Each row below holds a small network's activations on one input, seen along a few directions.
Each table varies a few parts of the input and shows all the possible inputs, shuffled.
A made-up example of a description, with smaller parts first: one of 4 places along a line, together with either a single point or one of 9 places around a ring or (one of 3 separate values, together with one of 5 places around a ring).
Shared parts are said once, and a part with two or three values counts as separate values.
In the rows, 128 means zero.

Other details of the inputs vary at random and push rows far along two fixed directions, the same in every table; ignore that.

A family of inputs:
R1: [135 128 137 119 125 129 110 113 119 123 114 128 135 132 128]
R2: [142 127 129 133 132 123 129 127 121 138 127 123 126 135 128]
R3: [130 129 125 120 125 127 133 122 117 127 128 127 134 132 124]
R4: [135 131 126 128 128 128 137 124 117 130 126 126 129 134 127]
R5: [132 128 132 122 128 124 118 127 120 134 130 120 133 134 123]
R6: [139 132 139 126 126 129 118 118 118 127 109 131 134 134 131]
R7: [130 126 129 118 126 126 122 123 120 128 132 122 134 133 123]
R8: [124 120 124 119 133 131 128 131 126 120 136 132 129 117 132]
R9: [138 126 123 141 137 133 139 137 126 127 130 132 122 117 136]
R10: [139 127 125 143 137 128 130 140 127 130 131 129 122 119 136]
R11: [129 124 127 115 124 126 125 119 119 125 133 126 135 132 123]
R12: [128 128 125 132 135 133 132 139 124 125 130 131 128 118 132]
R13: [130 125 132 119 127 123 115 125 121 132 134 119 134 134 122]
R14: [133 129 132 126 129 124 122 129 119 135 128 122 132 135 124]
R15: [133 130 129 124 128 127 129 127 118 131 127 125 132 134 124]
R16: [131 130 127 120 126 128 131 123 117 129 128 126 133 133 124]
R17: [126 124 129 125 134 126 116 139 127 123 137 124 129 120 131]
R18: [135 126 137 117 125 128 107 111 119 122 115 129 135 132 126]
R19: [130 125 131 119 126 124 117 124 121 130 133 119 134 133 123]
R20: [128 126 125 117 124 126 129 120 118 125 131 126 135 132 124]
R21: [130 129 126 133 135 130 126 141 125 126 131 128 128 119 132]
R22: [ 55 175  93 161 160 128  93  64 237 166 118 177 173 213 172]
R23: [128 123 125 114 123 124 126 118 119 124 133 127 136 132 122]
R24: [126 121 128 121 134 127 117 135 128 121 137 126 130 119 130]
R25: [137 129 129 128 129 125 127 128 120 135 127 122 130 135 126]
R26: [133 128 125 136 135 130 129 141 126 127 131 127 126 119 134]
R27: [129 127 127 117 124 127 127 121 118 127 132 125 134 133 124]
R28: [130 129 128 133 135 128 123 143 125 127 132 127 128 120 132]
R29: [124 120 126 120 134 129 122 134 127 120 137 130 130 118 131]
R30: [136 129 128 127 129 127 132 127 119 132 126 124 130 135 126]
R31: [129 124 129 116 125 125 120 121 120 126 134 124 135 133 122]
R32: [130 123 131 117 126 123 115 122 121 129 134 120 135 133 122]
R33: [126 122 130 122 134 125 114 137 128 121 138 125 129 120 130]
R34: [126 126 123 126 134 134 134 135 124 123 131 132 129 117 133]
R35: [149 131 140 133 129 128 127 116 121 129 108 132 130 134 137]
R36: [129 125 120 134 136 134 142 135 123 124 129 134 127 117 135]
R37: [127 127 125 127 134 132 128 138 125 124 132 130 130 118 132]
R38: [132 131 127 125 127 128 135 125 117 130 126 127 131 134 125]
R39: [134 129 124 127 128 127 139 123 117 129 125 128 130 134 127]
R40: [131 129 129 120 127 127 126 125 119 130 129 124 134 133 123]
R41: [ 83 130 183 144  28 124 154 150 207 114  99 111  40  96  64]
R42: [137 126 121 141 137 134 145 134 125 127 129 134 122 117 137]
R43: [124 123 123 122 133 132 130 133 125 121 135 131 129 117 133]
R44: [143 128 128 133 131 125 132 127 121 136 126 123 126 135 128]
R45: [124 124 122 125 134 133 136 134 123 122 130 133 130 116 133]
R46: [127 127 123 132 135 134 137 136 123 124 130 133 128 118 134]
R47: [136 128 130 129 130 124 124 129 120 136 128 121 129 136 126]
R48: [123 121 122 121 133 131 132 132 125 120 134 132 130 116 133]
R49: [128 128 128 129 135 128 120 141 126 126 134 126 129 119 131]
R50: [141 130 124 133 131 127 142 123 119 132 125 128 125 134 129]
R51: [143 132 139 129 126 129 121 118 119 127 109 130 132 134 133]
R52: [142 129 126 132 131 126 137 125 121 134 125 126 126 134 128]
R53: [139 127 124 142 137 130 133 139 127 129 130 129 123 118 136]
R54: [122 118 122 118 133 130 130 130 126 119 135 133 130 117 132]
R55: [140 129 123 132 130 126 144 122 119 130 125 129 126 133 129]
R56: [131 130 125 124 127 127 136 124 116 128 126 128 132 133 125]
R57: [ 49 160 106 155 132 120 102  81 242 162 134 157 147 198 143]
R58: [130 127 122 135 135 134 140 136 123 125 129 133 126 118 135]
R59: [133 128 126 137 136 128 126 142 126 128 132 127 126 120 133]
R60: [ 82 128 177 146  30 128 170 146 201 112  97 119  41  95  68]
R61: [131 127 124 135 136 133 134 139 125 126 130 131 126 118 134]
R62: [132 129 131 121 127 125 121 126 120 133 129 120 134 133 123]
R63: [134 129 130 125 128 126 125 128 119 134 127 122 132 135 124]
R64: [125 123 125 123 134 130 124 136 126 122 135 128 130 118 132]
R65: [126 124 127 124 134 128 119 138 127 123 136 125 129 119 131]
R66: [135 124 119 140 137 134 147 132 124 125 128 135 123 116 137]
Description of these inputs: one of 6 places along a line, together with either a single point or (one of 2 separate values, together with one of 5 places along a line).
The inputs of R8 and R34 match in every part but the place on the line of 6. If R11 is changed in the same way as R8 into R34, which row does it become? -> R16
Which other rows does R14 become when the choice among 2 separate values takes its other values? List them by row number. -> R28
List by row number the other rows that have the place on the line of 6 in common with R35. -> R2, R9, R10, R42, R44, R50, R52, R53, R55, R66

A family of inputs:
R67: [ 87 158 109 162 147 136 116 114 198 143 109 159 139 154 160]
R68: [131 132 163 111  75 132 115 107 123 115 105 115 122 125  90]
R69: [193 119  79 108 214 142 137 135   7 130 154 131 194 130 173]
R70: [122 107 190 122  52 129 140 166 153  86 105 104  46  61  76]
R71: [154 111 137 103 116 119  98 115  90 125 132 106 128 124 102]
R72: [131 127 142 133  86 138 169 133 131 113 102 130  85 110 105]
R73: [139  99 135 109 117 123 128 153 104 108 151 118 117  94 115]
R74: [104 140 120 134 150 110 102  82 182 165 122 141 148 193 143]
R75: [ 65 145 101 135 149 128 121 112 176 144 142 156 160 160 147]
R76: [135 118 145 138  90 126 165 137 145 118 128 115  79 108  98]
R77: [169 125 156 100 114 126 120 116  83 129 105 119 142 139 127]
R78: [ 90 162 105 173 144 134 136 113 186 160 119 158 139 169 149]
R79: [156 109 153 124  83 131 174 161  95 113 128  96  78  91  83]
R80: [ 94 165 129 134 123 114 115  90 180 157 111 142 153 202 135]
R81: [105 128 163 122  89 135 134 162 141 115 116 113  87  94  97]
R82: [146 136 144 104 106 121 108 119  78 117 123 105 142 132 102]
R83: [121 112 143 121  86 127 158 130 142 106 123 121  87  99 104]
R84: [140 121 185 113  57 104 140 140 128 124  97  89  73 127  65]
R85: [156 113 147 135 119 128 128 153 107 106 117 115 102  85 130]
R86: [ 65 143 108 138 139 133 123 103 196 131 126 164 149 154 145]
R87: [135 128 153 157  90 129 157 155 140 131 118 110  83 108  96]
R88: [ 80 152 110 141 160 139 106 117 188 134 122 161 151 151 158]
R89: [ 87 139 120 136 121 128  90  69 185 144 125 142 149 176 131]
R90: [192 123  74  88 223 121  71 114   4 137 166 119 225 158 168]
R91: [160 111 130 127 123 131 156 131  96 109 127 125 108 105 127]
R92: [133 120 128 107 115 132 159 142  90 119 131 114 120 104 111]
R93: [144 116 173 130  75 133 148 177 100 109 103  95  73  72  88]
R94: [100 151 108 177 145 126 129 101 198 146 121 163 128 157 160]
R95: [ 76 130 100 139 151 127 114 102 189 127 145 161 153 154 158]
R96: [150 108 127 109 121 125 149 142 102 115 148 114 114  99 114]
R97: [115 120 140 119  83 126 162 145 140 124 135 108  91 106  91]
R98: [189 112  79  89 213 141 129 127  12 117 149 135 199 114 178]
R99: [168 117 144 146 124 124 145 150 105 123 129 117 103  97 117]
R100: [ 97 161 105 172 141 136 133 105 191 151 108 171 134 161 156]
R101: [ 86 144 106 143 158 129  97 125 196 140 152 152 143 152 158]
R102: [ 99 140 133 134 129 119 107  73 189 158 112 145 139 186 146]
R103: [174 103  87  91 205 129 108 151  23 126 179 124 197 114 168]
R104: [183 112  98  97 211 136  93 165  26 127 170 117 188 105 171]
R105: [100 147 103 164 159 125 108 121 194 149 140 147 144 154 164]
R106: [148 119 144 134 115 130 132 169 107 125 128 101 106  94 116]
The inputs of R95 and R103 match in every part but one. If R102 is changed in the same way as R95 into R103, which row does it become? -> R84
What is each input in this table made of? -> one of 5 places around a ring, together with either one of 2 separate values or one of 6 places around a ring
Which other rows does R71 become when the place on the ring of 5 takes its other values? List them by row number. -> R68, R82, R89, R90

A family of inputs:
R107: [108 141 118 149 137 131 126 121 166 136 125 145 131 141 144]
R108: [114 130 120 126 129 126 129 123 141 131 137 130 132 137 127]
R109: [103 139 119 142 139 131 118 122 165 134 128 143 135 139 144]
R110: [159 119 126 126 141 132 139 138  87 121 127 125 131 111 135]
R111: [137 123 124 126 146 128 119 142 113 126 136 126 136 119 137]
R112: [117 126 187 123  34 116 137 128 157 120  95  99  65 118  60]
R113: [160 118 127 126 146 130 130 148  88 122 134 120 131 107 135]
R114: [140 125 117 122 141 129 135 130 105 130 137 127 139 129 134]
R115: [159 118 156 104 106 122 119 123  88 120 112 108 123 123 107]
R116: [100 136 117 133 134 129 118 116 162 133 133 142 138 142 138]
R117: [149 116 126 109 136 130 130 134  87 116 134 122 136 112 128]
R118: [127 134 117 140 139 129 136 128 135 136 130 134 130 135 137]
R119: [104 139 117 139 128 130 136 112 160 136 125 143 131 147 134]
R120: [115 127 121 126 135 127 120 128 138 130 139 130 135 132 131]
What is each input in this table made of? -> one of 2 separate values, together with either a single point or one of 6 places around a ring
Which other rows does R118 become when the place on the ring of 6 takes its other values? List them by row number. -> R108, R111, R113, R114, R120
Which other rows does R110 become when the choice among 2 separate values takes its other values? List them by row number. -> R118
